A small network was shown many inputs. Here are its activations along a few directions, one row for each input.
Each table varies a few parts of the input and shows all the possible inputs, shuffled.
A made-up example of a description, with smaller parts first: one of 2 separate values, together with either a single point or one of 11 places around a ring or (one of 6 places along a line, together with one of 8 places around a ring).
Shared parts are said once, and a part with two or three values counts as separate values.
In the rows, 100 means zero.

Rows:
R1: [114, 124, 113, 105, 123, 162, 79, 54, 121, 94, 82, 68]
R2: [69, 63, 72, 113, 97, 64, 85, 103, 124, 89, 142, 39]
R3: [88, 96, 89, 112, 94, 63, 73, 104, 121, 79, 68, 35]
R4: [100, 98, 55, 145, 78, 80, 143, 133, 60, 100, 71, 126]
R5: [69, 125, 112, 84, 96, 41, 53, 135, 113, 82, 87, 83]
R6: [103, 69, 87, 130, 100, 55, 126, 128, 60, 48, 80, 101]
R7: [103, 107, 84, 131, 88, 138, 165, 84, 61, 105, 77, 144]
R8: [95, 91, 96, 105, 125, 163, 90, 54, 121, 104, 160, 73]
R9: [117, 72, 102, 145, 66, 72, 153, 157, 75, 147, 124, 112]
R10: [107, 98, 86, 50, 85, 17, 65, 109, 107, 77, 78, 124]
R11: [85, 135, 82, 108, 91, 149, 111, 66, 122, 139, 66, 80]
R12: [58, 149, 82, 99, 80, 66, 68, 140, 114, 139, 76, 114]
R13: [119, 80, 131, 131, 78, 130, 175, 110, 75, 153, 132, 132]
R14: [65, 102, 66, 108, 89, 151, 121, 66, 119, 148, 143, 84]
R15: [131, 125, 109, 32, 117, 115, 79, 63, 118, 88, 91, 158]
R16: [61, 89, 40, 125, 72, 93, 101, 112, 122, 140, 132, 68]
R17: [122, 62, 117, 115, 125, 107, 113, 101, 54, 30, 84, 105]
R18: [81, 122, 56, 125, 75, 91, 89, 113, 123, 131, 57, 64]
R19: [143, 62, 163, 127, 111, 147, 141, 104, 79, 107, 145, 124]
R20: [63, 166, 107, 78, 98, 126, 95, 97, 119, 143, 86, 130]
R21: [130, 99, 112, 27, 114, 67, 56, 85, 104, 59, 86, 125]
R22: [94, 157, 136, 69, 129, 141, 66, 87, 120, 94, 104, 115]
R23: [102, 136, 80, 43, 89, 99, 108, 70, 116, 136, 76, 170]
R24: [139, 35, 163, 116, 119, 98, 122, 127, 71, 79, 138, 91]
R25: [111, 95, 115, 96, 125, 112, 60, 75, 112, 65, 77, 37]
R26: [120, 42, 133, 131, 91, 47, 135, 151, 76, 97, 131, 86]
R27: [127, 90, 117, 127, 118, 157, 131, 77, 63, 58, 89, 136]
R28: [92, 63, 98, 96, 130, 113, 72, 75, 115, 75, 154, 41]
R29: [98, 122, 56, 66, 72, 41, 81, 113, 108, 131, 68, 153]
R30: [94, 127, 139, 62, 127, 92, 44, 109, 108, 64, 98, 82]
Changing only one part turns R18 into R25. The same change can be made to R29. Which row results? -> R21
Describe the family of inputs behind these rows. -> one of 5 places around a ring, together with either one of 2 separate values or one of 4 places along a line
Change only the choice among 2 separate values in R27. List by row number the other rows that result. -> R19
Change only the place on the line of 4 in R3. List by row number the other rows that result. -> R2, R5, R10
Start at R14 and move only the place on the ring of 5, one step at a time. The first step leads to R16. Which rows follow, in order? -> R2, R28, R8
Change only the choice among 2 separate values in R6. List by row number the other rows that result. -> R26

Rows:
R31: [84, 146, 85, 71, 113, 144, 70, 54, 132, 108, 82, 91]
R32: [117, 103, 140, 41, 145, 98, 28, 72, 117, 34, 95, 79]
R33: [69, 126, 58, 81, 86, 52, 57, 106, 126, 102, 71, 81]
R34: [114, 51, 118, 131, 102, 83, 115, 124, 83, 83, 128, 68]
R35: [72, 141, 78, 78, 99, 97, 61, 85, 131, 107, 74, 83]
R36: [111, 56, 126, 131, 110, 106, 120, 110, 84, 84, 134, 70]
R37: [93, 111, 89, 91, 80, 76, 104, 118, 107, 134, 101, 122]
R38: [97, 122, 101, 89, 95, 126, 109, 91, 107, 135, 113, 130]
R39: [123, 59, 132, 127, 123, 153, 126, 77, 88, 84, 142, 81]
R40: [109, 89, 103, 130, 91, 105, 140, 113, 73, 102, 90, 117]
R41: [121, 93, 110, 124, 103, 152, 146, 81, 76, 101, 100, 126]
R42: [106, 47, 106, 128, 97, 59, 112, 133, 80, 77, 126, 66]
R43: [115, 93, 106, 129, 98, 132, 141, 99, 73, 101, 97, 123]
R44: [90, 118, 98, 90, 87, 99, 108, 105, 109, 135, 106, 124]
R45: [103, 121, 106, 84, 101, 145, 114, 73, 109, 135, 115, 132]
R46: [117, 60, 128, 131, 118, 134, 121, 96, 85, 83, 140, 77]
R47: [75, 134, 70, 81, 91, 75, 58, 98, 129, 107, 71, 82]
R48: [107, 121, 112, 40, 117, 45, 37, 103, 114, 53, 70, 109]
R49: [111, 82, 94, 130, 84, 82, 134, 126, 72, 102, 85, 115]
R50: [78, 146, 81, 77, 108, 125, 64, 72, 130, 108, 80, 89]
R51: [85, 105, 77, 90, 74, 54, 101, 127, 106, 128, 98, 120]
R52: [103, 76, 82, 128, 80, 59, 130, 135, 70, 96, 83, 113]
Describe the family of inputs behind these rows. -> either one of 2 separate values or (one of 4 places along a line, together with one of 5 places along a line)

Rows:
R53: [102, 85, 112, 107, 104, 130, 111, 83, 102, 102, 133, 74]
R54: [117, 72, 116, 99, 96, 74, 111, 111, 74, 79, 101, 117]
R55: [110, 99, 91, 104, 84, 93, 132, 111, 73, 118, 97, 141]
R56: [80, 102, 93, 121, 86, 121, 128, 103, 96, 129, 118, 103]
R57: [72, 151, 93, 23, 131, 71, 8, 81, 138, 68, 68, 75]
R58: [121, 84, 136, 107, 121, 108, 93, 106, 89, 64, 112, 87]
R59: [90, 92, 75, 124, 76, 67, 130, 133, 92, 128, 111, 107]
R60: [127, 90, 122, 90, 123, 153, 116, 68, 100, 91, 120, 117]
R61: [62, 187, 64, 48, 93, 107, 33, 62, 157, 129, 62, 119]
R62: [90, 99, 93, 122, 89, 129, 124, 101, 92, 134, 103, 107]
R63: [104, 106, 105, 103, 103, 145, 131, 84, 91, 119, 106, 144]
R64: [101, 70, 113, 116, 112, 88, 92, 112, 94, 69, 131, 67]
R65: [100, 114, 115, 113, 99, 140, 130, 94, 96, 125, 101, 125]
R66: [111, 81, 113, 109, 107, 138, 106, 82, 98, 107, 118, 77]
R67: [110, 66, 114, 116, 114, 96, 87, 111, 89, 73, 116, 69]
R68: [98, 98, 75, 126, 79, 86, 137, 118, 83, 120, 88, 112]
R69: [106, 60, 99, 121, 92, 55, 103, 131, 90, 93, 101, 86]
R70: [91, 108, 91, 124, 95, 138, 135, 88, 93, 121, 98, 112]
R71: [68, 144, 74, 27, 94, 32, 22, 105, 143, 85, 48, 89]
R72: [113, 91, 109, 112, 114, 147, 118, 70, 100, 93, 112, 84]
R73: [67, 175, 45, 45, 71, 54, 38, 104, 147, 125, 47, 117]
R74: [123, 97, 132, 101, 119, 148, 113, 78, 105, 97, 115, 98]
R75: [80, 170, 90, 31, 123, 113, 20, 43, 157, 103, 75, 90]
R76: [124, 77, 127, 96, 123, 114, 96, 95, 82, 59, 117, 105]
R77: [110, 76, 111, 120, 116, 108, 98, 99, 87, 59, 109, 73]
R78: [114, 78, 124, 111, 95, 67, 108, 123, 83, 84, 97, 99]
R79: [105, 70, 98, 123, 91, 66, 114, 116, 84, 80, 93, 87]
R80: [106, 106, 100, 115, 82, 87, 131, 123, 81, 123, 93, 124]
R81: [99, 89, 74, 125, 78, 76, 126, 133, 87, 132, 95, 110]
R82: [98, 63, 98, 121, 92, 47, 108, 131, 96, 89, 116, 84]
Describe the family of inputs behind these rows. -> one of 5 places around a ring, together with either a single point or one of 5 places along a line
Changing only the place on the ring of 5 turns R63 into R54. The same change can be made to R70. Which row results? -> R79
Start at R53 and move only the place on the line of 5, one step at a time. The first step leads to R66. Which rows follow, in order? -> R72, R74, R60

Rows:
R83: [101, 59, 105, 112, 96, 43, 100, 138, 82, 73, 115, 87]
R84: [103, 68, 108, 117, 97, 46, 97, 143, 77, 71, 104, 81]
R85: [99, 64, 99, 122, 95, 46, 97, 139, 88, 74, 111, 72]
R86: [75, 165, 87, 40, 108, 80, 27, 79, 145, 91, 60, 98]
R87: [81, 153, 76, 33, 108, 80, 24, 78, 143, 96, 71, 103]
R88: [96, 91, 78, 114, 67, 53, 127, 134, 90, 133, 91, 124]
R89: [116, 104, 137, 104, 126, 176, 114, 67, 101, 103, 122, 104]
R90: [123, 62, 124, 111, 124, 111, 93, 87, 92, 56, 116, 65]
R91: [125, 59, 130, 100, 124, 108, 99, 89, 87, 53, 120, 79]
R92: [87, 118, 72, 122, 80, 135, 139, 92, 95, 144, 95, 126]
R93: [127, 66, 134, 107, 128, 110, 95, 94, 84, 52, 109, 74]
R94: [92, 122, 83, 120, 83, 133, 140, 98, 89, 137, 89, 138]
R95: [111, 100, 127, 108, 121, 178, 111, 60, 105, 109, 128, 93]
R96: [94, 117, 79, 115, 83, 129, 143, 92, 91, 141, 102, 140]
R97: [96, 99, 82, 118, 66, 57, 125, 139, 86, 129, 80, 119]
R98: [92, 95, 71, 120, 65, 58, 125, 135, 95, 134, 86, 108]
R99: [67, 159, 76, 38, 107, 82, 26, 74, 149, 101, 65, 83]
R100: [117, 99, 132, 98, 122, 173, 118, 62, 101, 105, 134, 106]
Changing only one part turns R92 into R96. The same change can be made to R98. Which row results? -> R88
Describe the family of inputs behind these rows. -> one of 3 separate values, together with either a single point or one of 5 places around a ring
Which other rows agree with R94 in the choice among 3 separate values? List them by row number. -> R84, R86, R89, R93, R97
